A small network was shown many inputs. Here are its activations along a few directions, one row for each input.
Each table varies a few parts of the input and shows all the possible inputs, shuffled.
Descriptions start from the smaller parts, as in this example, which fits no table here: one of 6 places along a line, together with either a single point or one of 9 places along a line or (one of 3 separate values, together with one of 8 places around a ring).
Shared parts are said once, and a part with two or three values counts as separate values.

Other details of the inputs shift rows strongly along three fixed directions, in all tables alike. That doesn't count.

Rows:
r1: [-23  -8  30  30  -2  -7 -10 -25 -10   1  -2  -1   0  17]
r2: [-18  -4  30  14   4  -7 -17 -20 -12   4   0   3  -2  12]
r3: [ -5  21  -5 -12  19   6  27   2  -2  10   6   7  13 -12]
r4: [ -8  13   6 -19  17  -7 -23 -12 -33   2  17  -3   8   9]
r5: [-26   0  21  32   7  -5 -14 -20  -4  -3   4 -14   3  23]
r6: [ 17 -34  -5  23 -29  -3 -26  -4   0 -28 -13  -9 -11   5]
r7: [-23   2  17  36   4  16  40   6  23  11  -4   4   5   6]
r8: [-21 -12  16  37  -2  -8  -4 -33 -12   1   3   1   3   4]
r9: [-14  26   8 -24  17   7  18  21  13  22   4   6  10   3]
r10: [ 18 -15 -28 -17  -5   0 -35  -3 -15 -22  11 -13 -13 -10]
r11: [-19   2  21  36  10 -20 -15 -27   0  -6 -11 -13   1  14]
r12: [ -7  21   1 -22  10   9  25  14   8  19  16   3  14   5]
r13: [-13   3  24  35   5  15  41   2  17  16 -10  10   2  -2]
r14: [-15  -3  -5 -16  11  -1 -20 -20 -32   7  29   2   1  -4]
r15: [ 11 -10  -9  33 -15  13  21  24  40 -18 -23 -11  -5   6]
r16: [ 22 -24  -8  35 -14  -4 -26  -6   3 -39 -15 -20 -11   8]
r17: [ -3   4   0 -11  14  -5 -14 -24 -38   2  20   6   3 -11]
r18: [ 31 -13 -15  -1 -18   3  -2  19   4 -21 -16  -1  -7  -7]
r19: [-18  13  15 -20  12   6   5   8   2  20   8   9   3   4]
r20: [ -4   4   6 -11  10  -2 -14 -17 -39   2  21   5  11  -2]
r21: [  1   5   3  -9  17  -2 -16 -26 -36   4  19   6  -3 -13]
r22: [ 34 -13 -11   5 -14   6  -4  16   7 -18 -18  -2 -13  -8]
r23: [ 14 -16  -3  34 -21   6  24  12  38  -6 -31   2 -14 -10]
r24: [  6 -28 -10  15 -23 -11 -33  -4  10 -20 -15 -14 -19   9]
r25: [ -5   9   6 -16   8  15  33  13  -6  21   9  18   8 -11]
r26: [-24  -9  22  31  -1 -14 -10 -31  -8   5  -4   0   0  11]
r27: [ 33   4 -26 -39 -17  -5   7  24  10   0  -8   9   1 -13]
r28: [ 20 -18 -25 -37 -14  -7 -39   0 -17 -11  17  -6 -15  -5]
r29: [-16 -13  20  37  -8 -15  -6 -33  -4   0   2  -3  -2  11]
r30: [ 17   5 -29 -39  -8   2   1  32  20   2 -10  -2  -1  -8]
r31: [ -4  11  -2 -19  15 -13 -19 -23 -30   1  24  -4   8   1]
r32: [ -3  11   3  13  16   3   9 -13  -2   0   2  -2   0  -7]
r33: [ -6  25   9 -25   8   3  26  15  -1  21  -2  16  16  -1]
r34: [ 28   0 -15 -26  -9  -6 -23  26   7 -17 -15  -6  -8   2]
r35: [ -8  12   4 -12  17  22  29  14   3  22  12  12   0  -9]
r36: [  6  -8 -16  30 -20   4  22  18  45 -13 -27 -11   0   1]
r37: [ 13 -23 -15  13 -14   1 -31   0  -2 -29  -2 -18  -7   9]
r38: [ -4  13   9 -25   1   6  29  11  -1  24  11  16  11  -2]
r39: [ 16  -8 -25 -17 -13  11  11  25  18  -2  -6   4 -10 -15]
r40: [ -7   7   3 -20  12 -14 -21 -21 -33   8  13   6   6  -1]
r41: [ -5  27  14 -25  12   1  22  16   3  22  -4  17  12  -2]
r42: [ -8   9   0 -13   8   8  29   3  -4  21   8  17   6 -16]
r43: [  7 -15  -6  38 -18  10  22  14  45  -8 -27  -5 -17  -5]
r44: [ 22   5 -25 -34  -6  -8 -10  21   5  -6 -10  -2   0  -6]
r45: [ 17 -19 -10  26 -15  -6 -25  -3   1 -34 -12 -16  -3  10]
r46: [-20  15  10  38   6   0  39  -5  24   5 -14   0  19   4]
r47: [-22  13  13  33   2  -2  35  -4  34  11  -4  -6  12  10]
r48: [-16   1   5 -25  15  -9 -29 -15 -25  12  21   1  -6  -1]
r49: [ 19  -7 -25 -29 -17  16  11  37  16  -2  -4   6  -2  -7]
r50: [ 18  -9 -23 -44  -2 -11 -51   6 -16 -13   8 -11 -14  -5]
r51: [-15   4  22  17   8 -19 -14 -26 -10   3  -5   1   1   7]
r52: [ 25  -1 -21 -12  -3  20  10  31  22  -7  -8  -3 -10  -8]
r53: [-19  -5  13  47  12   2  -8 -32   0  -9   4 -15  -8   4]
r54: [ 2 24  3 -9 25 16 29 11 -2 14  6  8  9 -7]
r55: [-25 -10  23  33  -1  -4 -14 -19  -1  -1   1  -8  -3  21]
r56: [ 24 -20 -21 -40 -15   0 -41   7 -19 -14  18  -7 -13   2]
r57: [ -5   4  -2 -13  10  -8 -16 -23 -37   3  20   6   9  -8]
r58: [ 22   0  -9  10 -18  -2  15  23  32 -15 -21  -7   2  10]
r59: [-12  15   9 -25   9  -4  19   9   6  27  -2  18   5  -9]
r60: [  1  22   7 -23   5   2  28  11  -3  19   9  14  16  -1]
Each input here is: one of 2 separate values, together with one of 5 places around a ring, together with one of 6 places along a line.
Q: Changing only the place on the ring of 5 turns r23 into r53. The same change can be made to r29. Which row results?
A: r47
Q: Changing only the place on the ring of 5 turns r24 into r40. The same change can be made to r19. Which row results?
A: r41
Q: Start at r52 and move only the place on the line of 6, one step at a time. The first step leads to r15. Which rows follow, in order?
A: r37, r12, r5, r9
Q: Change only the choice among 2 separate values in r20. List by row number the other rows that result.
A: r57
Q: Start at r11 and move only the place on the line of 6, one step at a time. The first step leads to r44. Which rows follow, in order?
A: r31, r46, r3, r32
Q: Change only the choice among 2 separate values in r11. List by row number the other rows that result.
A: r34

Rows:
r61: [ -4   7  12 -17  16  -8 -26 -17 -35   3  18   1   3   7]
r62: [-10  22  12   5  11  -4  24   2  14  16  -5   4  10   5]
r63: [ 19  -6 -18 -19 -10   7   4  13   4  -4   4   0  -5 -10]
r64: [ 12 -12   2  24  -8  -5  -8  -9  -4 -18  -7  -6  -5   4]
r65: [ -6 -11   8 -15   6  -8 -21 -34 -42  11  15  18  -9 -15]
r66: [-12  19   2   4  12   7  28  -1   6  13   4   6  10  -8]
r67: [  4 -19   3  22  -8   6 -13  -7   0 -13  -1  -9 -13   2]
r68: [ 17  -8 -16 -16  -8  12   1  19   1  -3   0   4  -4  -8]
r69: [ 19   4 -11 -23  -1  -4  -7  19   9  -3  -9   0  -5  -3]
r70: [ 13 -12   2  20  -5   0 -13  -8  -7 -17  -6  -6  -7   3]
r71: [  2 -15  -6  24  -2   0 -13  -8   3 -15  -5 -10  -8   0]
r72: [ 20  -8 -14 -17 -12   9   4  17   2  -4   3   5  -4  -8]
r73: [ 15  -3  -8 -25 -13   5  -6  21   7   0  -3   3  -5   1]
r74: [-13   8   7   6   7   8  30   3   1  15   8  10  11  -2]
r75: [ 19   0 -21 -18  -8   3   4  12   2  -9  -3   1   0 -12]
r76: [  5  -7   9  18  -4  -9 -19  -5   2 -14 -13 -10  -8  11]
r77: [-17  12  12   7   4  -1  25   4  12  14  -5   7  15   7]
r78: [-15   6  10   2   8 -12 -13 -22 -16   0   9  -3  10   6]
r79: [ -6 -16  11  35 -17  -9  -6  -7  16 -12 -15  -8  -1  16]
r80: [-18  14  10  10   5  -3  29   2  19  16  -8   3  16   6]
r81: [ 23  -1 -13 -17  -2   8   1  17   0  -6  -5   1  -6 -11]
r82: [  5 -19   5  27 -12   7 -10  -8   1 -13  -3  -7  -9   5]
r83: [-14   2   9  -8  11  -5 -22 -16 -28   5  14   0   5   9]
r84: [  0 -18  -1  34 -12  -2  -2 -11   9 -15  -7 -11  -6   5]
r85: [-20  16  15  12   5   1  29   1  23  19  -3   3   7   8]
r86: [  3 -17   0  23  -6   3 -12  -9   6 -13  -1  -9 -14   0]
r87: [-21  14  11   3  11   1  23   5  16  18  -1   5   6   4]
r88: [ -7  -9   4  34 -10 -11  -9  -9  18 -12 -17 -13  -3  14]
r89: [ 15   2 -12 -24 -11  -4  -4  18   5  -7  -7   5   4  -3]
r90: [ 15  -2 -12 -25 -13  -1  -3  15  11   0  -2   0  -2  -1]
r91: [  2   6  -1 -22  19  -5 -21 -24 -46   1  30   0   2  -6]
r92: [ 18  -2 -16 -18  -4  10  -1  17   1  -8  -5   2  -4 -13]
r93: [  2 -15   0  30 -11   1  -5 -12  10 -13  -3 -11 -11   3]
r94: [-12  11   5   3  12  13  27   4  -1  16   4   9  11  -2]
r95: [ 15  -8 -17 -18  -5  11   0  19   3  -4   0   2  -7 -11]
r96: [ -4  -9   9  24  -8  -8 -16  -5   7 -17 -16 -10  -6  10]
r97: [-17  17  16   8   5   2  25   6  13  12  -8   8  13   6]
r98: [ 14  -8  -4 -25 -20 -12  -5  13   3  11 -16  17  -8 -16]
r99: [ 16  -2 -25 -17  -5   6   1  14   5  -4  -1  -1  -4 -11]
r100: [ -7 -14   8  38 -16 -11  -3 -10  21 -11 -17 -12  -1  16]
r101: [ 10  -8  -2  24  -5  -4 -10 -12   1 -16  -6 -11  -8   1]
r102: [-14  -1  17   1   4  -6 -16 -19 -19   5  18   1   4  10]
r103: [ 12   4 -14 -24  -3  -2  -8  19  10  -5  -8   0  -2  -6]
r104: [ -7 -15   9  26 -10  -6 -14  -4  10 -12 -13 -11 -10  14]
r105: [ -5 -15  10  30 -14  -5 -11  -5  11 -11 -14  -9  -5  16]
r106: [ 13   6 -17 -24  -7  -5  -7  16  10  -5  -7  -1   0  -5]
r107: [ 22   3  -9 -23  -8  -6  -3  18   3  -5  -8   4   1  -1]
r108: [ 11   0 -16 -24  -3  -2  -8  19  10  -2  -8  -1  -4  -3]
r109: [ -5   3   0 -16  14  -2 -21 -22 -44  -2  27   5   4  -5]
r110: [-22  15  12  15   6  -1  31   3  25  18  -6   3   9   8]
r111: [ 17   0 -20 -16  -2   7  -1  15   6  -7  -3   1  -4 -15]
r112: [-17   3  13  -7  14  -5 -20 -19 -19   7  20  -2  -4   7]
r113: [-11   1  -3 -10  16   0 -18 -23 -32   5  29  -1  -1  -4]
r114: [-12  11   2  -6  17  12  21   4  -5  15   8   7   8  -7]
r115: [-18  14  11  -2  11   3  19   7   8  16  -3   5   8   4]
r116: [-12  12   0   2  11   6  30  -1   2  15   6   5  13  -5]
r117: [-9 15  6  1 11 12 25  2 -2 12  4 11 11 -5]
r118: [-9 20 13  4  8 -5 27  2 12 14 -5  4 14  5]
r119: [-17   2  16  -9  11  -3 -21 -17 -25   7  20  -2  -3   8]
r120: [ 23   1 -16 -17   0   5   0  16   4  -5  -4   1  -6 -13]
r121: [ -7  -2  -2 -14  15  -1 -20 -21 -43   2  28   3   4  -3]
r122: [-14  11   2  -2  16  10  24   3   4  17  10   7   5  -8]
Q: What is each input in this table made of?
A: one of 2 separate values, together with either a single point or (one of 5 places along a line, together with one of 6 places around a ring)
Q: Changing only the choice among 2 separate values turns r104 into r95. The same change can be made to r85. Which row results?
A: r93
Q: Changing only the choice among 2 separate values turns r106 into r66. The same change can be made to r102. Which row results?
A: r72
Q: Change only the choice among 2 separate values in r89. List by row number the other rows that result.
A: r109
